Each row below holds a small network's activations on one input, seen along a few directions.
Each table varies a few parts of the input and shows all the possible inputs, shuffled.
A made-up example of a description, with smaller parts first: ring(5) and (point or ring(9) or (values(3) and line(4))).
Shared parts are said once, and a part with two or three values counts as separate values.
(in the rows, 128 means zero)

Other details of the inputs shift rows strongly along three fixed directions, in all tables alike. That doesn't count.

Rows:
r1: [ 23 148  61  10  69  92  79 152  88 146 134]
r2: [ 82 150 110  82 165 185  85 137 135  91 134]
r3: [ 48 136  75  71 150 182  96 155 111 111 105]
r4: [156 138 123 203 109 184 143 102 138 124 137]
r5: [131  94 148 158 143  71 107 129  94 139 143]
r6: [167 136 100 140  96 124 174 128 147 110 120]
r7: [158 147 112 212 130 159 159 135 130 124 139]
r8: [145 165  87 158 108 115 147 140 143 143 130]
r9: [176  94 223 182 156  96 130 128  92 131 116]
r10: [155  82 178 169 145  79 105 123 107 118 144]
r11: [107 110 143 119 175 173 109 138 124  95 159]
r12: [ 99 128 159  86 151 185 140 160 135 120  99]
r13: [165 143 123 156 114 131 155 152 170 118 143]
r14: [ 84 139 109 101 129 109  99 106 130 123 104]
r15: [160 138 102 155 130 143 150 140 165 159 129]
r16: [155 135 109 152  85 158 139 104 151 138 112]
r17: [169 157 153 125 111 149 170 151 165 157 108]
r18: [149 145 126 128 113 158 182 126 136 183 121]
r19: [150 104 165 132 173  67  98 115 116 123 155]
r20: [127 128 130 102 167 128 112 132 153 122 145]
r21: [117 193  79  31  42  85 172 146 142 208 117]
r22: [ 82  95 103  97 160 204 138 136 125  76 100]
r23: [166 177 119 154 127 137 141 120 163 119 159]
r24: [ 91  86 118  95 125 145 124 124 101  94 119]
r25: [118 186  63  68  29 115 113 119 142 173 126]
r26: [151 129 108 161 108 163 151 143 141 153 153]
r27: [114 124 149 155 183 189 100 115 120  82 153]
r28: [ 82 106 112 125 197 209 121 157 129 101 113]
r29: [169 132 108 147  86 131 172 127 130 110 130]
r30: [119 115 133 101  61  17  96  92  90 141 125]
r31: [104 110 130 133 138 122 119 101 139 106  94]
r32: [ 83 135  89  89 141 111 100 135 122 141 105]
r33: [163 126  96 126  99 135 170 119 160 130 112]
r34: [142 173 103 158  97 122 145 111 148 123 124]
r35: [ 87  91 143 157 151 177 116 110 112  76 112]
r36: [147 154 107 151  85 118 158 115 154 112 113]
r37: [151 124 163 155 150  87  93  95 102 115 162]
r38: [130 119 155 100 128  31 131 119  82 175 110]
r39: [ 85 108 123  94 161 185 110 157 143  96 122]
r40: [160 104 172 152 164  86 105 114 103 120 166]
r41: [159 143 165 139  92 165 169 154 143 152 128]
r42: [116 148 127 102 156 122  95 112 148 119 139]
r43: [127 112 166 118 119  44 132 118  69 171 122]
r44: [164 134 121 147 121 145 149 143 184 137 134]
r45: [120  98 137 127 149  49  98 129 104 144 132]
r46: [ 76 111 147 101 148 144 144 136  90 143 121]
r47: [181 142 119 136 132 168 133 136 167 143 156]
r48: [131 100 163 188 151  87  97  83  85 110 126]
r49: [ 99  91 150 130 154 162 110 146 125  98 140]
r50: [161 115 198 122 129  57 121 132 103 151 109]
Description of these inputs: ring(5) and (values(2) or line(8)).
- Changing only the ring(5) part turns r35 into r36. The same change can be made to r46. Which row results? => r38
- Changing only the ring(5) part turns r6 into r24. The same change can be made to r19. Which row results? => r11
- Which other rows agree with r21 in the ring(5) part? List them by row number. => r14, r15, r17, r20, r31, r32, r33, r42, r44
- Which other rows agree with r29 in the ring(5) part? List them by row number. => r5, r7, r9, r10, r30, r37, r40, r43, r48

Rows:
r51: [145 144 122 120 108 117 148 143 139 163 144]
r52: [152 134 131 125 103 140 140 129 143 148 132]
r53: [150 150 116 133 117 134 132 125 140 152 141]
r54: [144 138 120 138 113 128 151 143 130 156 139]
r55: [147 143 126 134 108 120 149 143 125 145 142]
r56: [ 98 113 128  89 134  82  99 105 105 129 116]
r57: [ 80 131 106 107 166 192 119 157 138  90 129]
r58: [148 139 115 143  99 130 128 135 137 133 148]
r59: [ 82 146 118 120 167 182 123 148 144  83 122]
r60: [146 144 122 121  86 125 138 141 146 145 113]
r61: [149 150 114 135 117 131 126 123 151 151 132]
r62: [136  93 173 176 202 148 131 129 115 113 129]
r63: [143  93 161 135 162 123 112 115 120 125 112]
r64: [ 83 142 112  85 113  92 104 127 109 121 126]
r65: [ 78 134 110 101 152 157 109 140 113 109 125]
r66: [147 139 143 130  99 139 136 139 146 150 131]
r67: [ 84 123 117  81 131  80  94 115 110 132 118]
r68: [151 139 122 135  95 132 140 126 130 127 144]
r69: [144 133 103 141 108 126 135 123 151 141 135]
r70: [110 132 140 142 170 182 134 135 131  86 132]
r71: [151 147 121 137 112 117 153 138 137 135 123]
r72: [ 87 117 109 116 156 183 119 147 121  89 125]
r73: [ 66 131 103  47 100  57  83 118  94 145 124]
r74: [152 136 109 133 115 129 130 129 154 144 142]
r75: [149 149 116 135 114 137 124 125 143 154 136]
r76: [141  85 169 163 179  85 114 112  99 126 111]
r77: [ 75 151 106  97 134 160 111 149 122 100 126]
r78: [101 133 135 139 177 166 126 136 136  87 126]
r79: [155 137 120 133 106 124 135 133 151 126 146]
r80: [159 136 116 124 111 131 140 122 145 136 134]
r81: [155  97 183 197 211 161 138 123 126  92 117]
r82: [ 83 127 108 105 123 136 118 140 122  92 128]
r83: [147 136 114 141 100 120 139 128 150 123 137]
r84: [117  97 157 148 189 165 123 123 121 119 118]
r85: [155 138 120 123 118 134 142 129 148 156 124]
r86: [ 80 122 112  69 113  84  98 112  96 131 122]
r87: [147 146 129 136 105 126 151 138 127 139 140]
r88: [148 137 132 124 108 137 151 125 139 151 137]
r89: [113 126 138 143 166 192 139 139 135  78 133]
r90: [144 150 118 142 101 125 143 118 133 129 133]
r91: [151 133 114 133  99 139 140 120 129 138 138]
r92: [130  83 162 146 156  64 107 111  84 146 117]
r93: [154 149 126 121 112 112 147 143 143 145 134]
r94: [146 124 151 173 139 177 161 134 138 125 127]
r95: [153 145 120 127 113 137 138 120 137 148 141]
r96: [146 151 121 139 105 121 144 120 143 127 131]
r97: [147 153 118 142 107 129 133 127 132 138 143]
r98: [149 154 124 138 108 131 126 128 142 140 141]
r99: [ 37 137  75  17  81  72  83 142 105 134 128]
r100: [146 132 127 133  95 141 141 127 135 148 129]
r101: [ 90 134 115 112 148 185 129 158 139  78 136]
r102: [133  83 162 120 120  45 102  88  82 160 118]
r103: [ 88 125 118 100 145 150 114 129 108 110 125]
r104: [ 92 121 113 117 171 199 126 153 136  83 128]
r105: [145 146 120 142 106 119 155 139 127 138 128]
r106: [155 137 120 125 107 138 139 122 138 141 142]
r107: [154 145 130 109  84 114 132 141 148 156 123]
r108: [167  79 193 190 196 140 127 109 120 117 110]
r109: [138 156 110 135 101 118 133 124 148 136 130]
r110: [162 133 136 160 134 154 149 126 150 108 137]
r111: [153 142 122 129 122 121 150 145 145 152 131]
r112: [154 145 124 129 121 120 150 145 145 145 133]
r113: [123  87 153 105 107  47  90  96  87 158 113]
r114: [156 138 127 121 113 131 151 127 145 144 126]
r115: [112  82 152 117 137  67  94  99  88 155 111]
r116: [145 148 124 142 103 121 155 133 127 133 128]
r117: [ 97 125 120  96 112 104 115 125 109 109 127]
r118: [145 129 103 144  98 132 136 121 136 138 134]
r119: [166  70 192 174 165  77 109  91  97 141 103]
r120: [152 117 154 193 142 176 150 133 140 119 111]
r121: [151 145 132 129 115 125 150 142 138 147 145]
r122: [142 152 113 148 103 125 132 122 139 135 130]
r123: [117 114 140 128 175 144 116 117 124 108 121]
r124: [142 138 139 138  93 138 137 140 139 149 128]
r125: [ 54 142  90  36  93  76  83 129 104 141 118]
r126: [ 97 139 124 121 144 167 129 137 120  93 131]
r127: [141 136 129 138  97 131 155 130 132 145 120]
r128: [ 68 131 105 100 141 143 116 147 137  87 126]
r129: [148 155 123 137 112 128 134 128 140 139 146]
r130: [141  78 171 161 179  75 109 108  96 137 109]
r131: [ 94 110 116  93 122 108 110 115 102 119 121]
r132: [150 141 120 137 105 130 129 135 146 134 151]
r133: [148 130 104 137 106 127 138 122 148 136 133]
r134: [ 73 128  97  98 146 173 111 154 122  96 127]
r135: [153  75 173 159 163  84 116  89  99 137 108]
r136: [103  97 148 130 165 140 114 122 107 128 118]
r137: [136  85 155 113 124  57  94  97  99 150 106]
r138: [148  89 185 161 162 122 124 111 115 138 126]
r139: [ 94 128 117 129 149 188 130 153 130  76 132]
r140: [ 93 133 123 101 133  95 106 123 117 115 122]
r141: [150 147 135 129 112 128 150 137 138 142 144]
r142: [ 72 141 104  98 148 169 107 145 121 107 118]
r143: [149 150 114 133 120 128 134 122 149 148 136]
r144: [145 142 121 138 111 126 151 145 128 149 140]
r145: [141 138 110 150  98 123 134 128 142 129 141]
r146: [127  79 156 128 158  74  97  98  99 146 105]
r147: [152 151 127 131 110 124 141 123 147 130 140]
r148: [143 144 117 143 108 121 155 141 128 142 127]
r149: [ 99 117 113 107 159 160 118 142 137  97 126]
r150: [ 78 135 112 118 167 191 129 160 152  71 131]
r151: [133 152 101 125 106 124 130 121 148 146 124]
r152: [122  96 160 154 168 153 133 116 109 116 122]
r153: [146  96 171 166 168  97 122 109 105 116 112]
r154: [112 101 131 115 146 111 112 109 112 113 115]
r155: [150 141 120 137 100 122 146 122 143 122 132]
- Changing only one part turns r71 into r105. The same change can be made to r76. Which row results? => r148
- Changing only one part turns r131 into r106. The same change can be made to r145. Which row results? => r132
- Describe the family of inputs behind these rows. => ring(5) and (line(4) or values(5) or (values(2) and line(6)))
- Change only the values(2) part in r133. List by row number the other rows that result. => r83
- Change only the ring(5) part in r114. List by row number the other rows that result. => r88, r102, r135, r152
- Change only the line(6) part in r57. List by row number the other rows that result. => r53, r75, r95, r104, r106
- Change only the values(5) part in r124. List by row number the other rows that result. => r94, r100, r136, r152
